data = [ 68 163 183  16 185  78 112 202  57  71]
data[0] = 68
data[5] = 78
data[8] = 57
data[9] = 71

A =
6522	6710	7189	6575	7389	6616	6800	6213	6612	6643	6607	6062
6574	6123	7806	6635	5992	7079	6083	7404	6736	6763	7123	6379
5198	9112	8985	8247	6340	5661	7826	5846	5308	7994	7068	6699
6486	6984	6395	6847	7108	7438	7052	7077	6642	6615	6708	7252
5611	8857	5363	4049	4462	4404	5673	7363	7081	7575	7138	8329
7961	4981	4630	6342	4851	6074	5146	8497	7442	6951	6973	6916
7021	8524	4015	8294	8221	5614	6780	6364	6830	6755	5797	5733
6429	5629	8318	5889	5830	7352	6018	6830	6524	6963	7761	6506
6825	9299	2738	7743	8836	5977	8023	7014	7607	6862	4953	6167
6169	5200	8949	5659	5333	7869	5512	6809	6345	7347	8125	6409
6480	5606	8291	5608	6237	7190	5870	6180	6189	7467	7543	6537
6392	5832	7374	7292	6041	6471	5345	5165	8893	7610	5095	7457
6584	6285	6830	7286	6305	6968	7533	7425	6595	6774	5914	7025
6662	6787	7048	7454	6518	6760	6368	7403	6984	6583	6455	6729
6232	5630	8381	5415	5988	7088	5856	5978	6312	6982	7524	6157
6638	7337	7344	7148	6493	6572	6619	6780	6070	6646	6329	7126
Rows and columns are counted from 0.
row 0 col 0 => 6522
row 15 col 3 => 7148
row 3 col 1 => 6984
row 7 col 0 => 6429
row 14 col 5 => 7088
row 5 col 5 => 6074
row 2 col 2 => 8985
row 15 col 0 => 6638
row 13 col 7 => 7403
row 7 col 7 => 6830
row 5 col 11 => 6916
row 6 col 9 => 6755
row 6 col 0 => 7021
row 14 col 3 => 5415
row 0 col 9 => 6643
row 15 col 2 => 7344
row 14 col 7 => 5978
row 2 col 9 => 7994
row 14 col 6 => 5856
row 4 col 9 => 7575
row 15 col 11 => 7126
row 3 col 11 => 7252
row 0 col 11 => 6062
row 15 col 5 => 6572
row 3 col 2 => 6395
row 14 col 0 => 6232
row 1 col 11 => 6379
row 5 col 2 => 4630
row 5 col 4 => 4851
row 9 col 9 => 7347
row 3 col 10 => 6708
row 10 col 2 => 8291
row 11 col 5 => 6471
row 1 col 8 => 6736
row 5 col 1 => 4981
row 8 col 5 => 5977
row 1 col 10 => 7123
row 8 col 11 => 6167

W =
[[19 52 78 28 66]
 [39 49 48 28 39]
 [48 48 45 44 49]]
W[0][0] = 19
W[0] = [19, 52, 78, 28, 66]
W[:, 1] = [52, 49, 48]
W[0][4] = 66
W[2] = [48, 48, 45, 44, 49]

grid =
array([[-0.039, -0.058, -0.069, -0.065, -0.035, -0.066, -0.038, -0.156,
        -0.049, -0.046, -0.060, -0.040, -0.058, -0.044, -0.061],
       [-0.046,  0.076, -0.053, -0.044, -0.046, -0.050, -0.052, -0.029,
        -0.049, -0.036, -0.048, -0.074, -0.048, -0.049, -0.038],
       [-0.053, -0.036, -0.047, -0.050, -0.058, -0.081,  0.162, -0.042,
         0.039, -0.132, -0.043, -0.026, -0.049,  0.107, -0.048],
       [-0.053, -0.053, -0.051, -0.048, -0.051, -0.047, -0.049, -0.056,
        -0.048, -0.046, -0.049, -0.027, -0.048, -0.046, -0.047],
       [-0.049, -0.045, -0.051, -0.050, -0.048, -0.047, -0.044, -0.040,
        -0.046, -0.048, -0.050, -0.041, -0.046, -0.045, -0.047],
       [-0.047, -0.049, -0.039, -0.046, -0.048, -0.048, -0.040, -0.050,
        -0.049, -0.035, -0.023, -0.100, -0.050, -0.056, -0.037]])
grid[0,0] = -0.039
grid[:, 6] = [-0.038, -0.052, 0.162, -0.049, -0.044, -0.040]
grid[5,1] = -0.049
grid[4] = [-0.049, -0.045, -0.051, -0.050, -0.048, -0.047, -0.044, -0.040, -0.046, -0.048, -0.050, -0.041, -0.046, -0.045, -0.047]
grid[3,9] = -0.046
grid[4,2] = -0.051
grid[2,12] = -0.049
grid[0,12] = -0.058
grid[0] = [-0.039, -0.058, -0.069, -0.065, -0.035, -0.066, -0.038, -0.156, -0.049, -0.046, -0.060, -0.040, -0.058, -0.044, -0.061]
grid[1,5] = -0.050
grid[4,1] = -0.045
grid[0,1] = -0.058
grid[1,0] = -0.046
grid[1,2] = -0.053
grid[1,10] = -0.048
grid[3,8] = -0.048
grid[3] = [-0.053, -0.053, -0.051, -0.048, -0.051, -0.047, -0.049, -0.056, -0.048, -0.046, -0.049, -0.027, -0.048, -0.046, -0.047]
grid[4,6] = -0.044
grid[1,13] = -0.049
grid[2,4] = -0.058
grid[2,6] = 0.162
grid[2,8] = 0.039
grid[1] = [-0.046, 0.076, -0.053, -0.044, -0.046, -0.050, -0.052, -0.029, -0.049, -0.036, -0.048, -0.074, -0.048, -0.049, -0.038]
grid[2] = [-0.053, -0.036, -0.047, -0.050, -0.058, -0.081, 0.162, -0.042, 0.039, -0.132, -0.043, -0.026, -0.049, 0.107, -0.048]
grid[5,0] = -0.047
grid[1,3] = -0.044
grid[2,13] = 0.107
grid[5,8] = -0.049
grid[4,12] = -0.046
grid[3,1] = -0.053
grid[5,6] = -0.040
grid[5,2] = -0.039
grid[3,4] = -0.051

M =
[[3292 4687 4222 6450 4613 6539 5218 3129]
 [6903 5109 5588 9426 8257 7931 4231 6253]]
M[0][0]	3292
M[1][7]	6253
M[1][0]	6903
M[1][5]	7931
M[0][5]	6539
M[0][6]	5218
M[:, 2]	[4222, 5588]
M[0]	[3292, 4687, 4222, 6450, 4613, 6539, 5218, 3129]
M[0][2]	4222
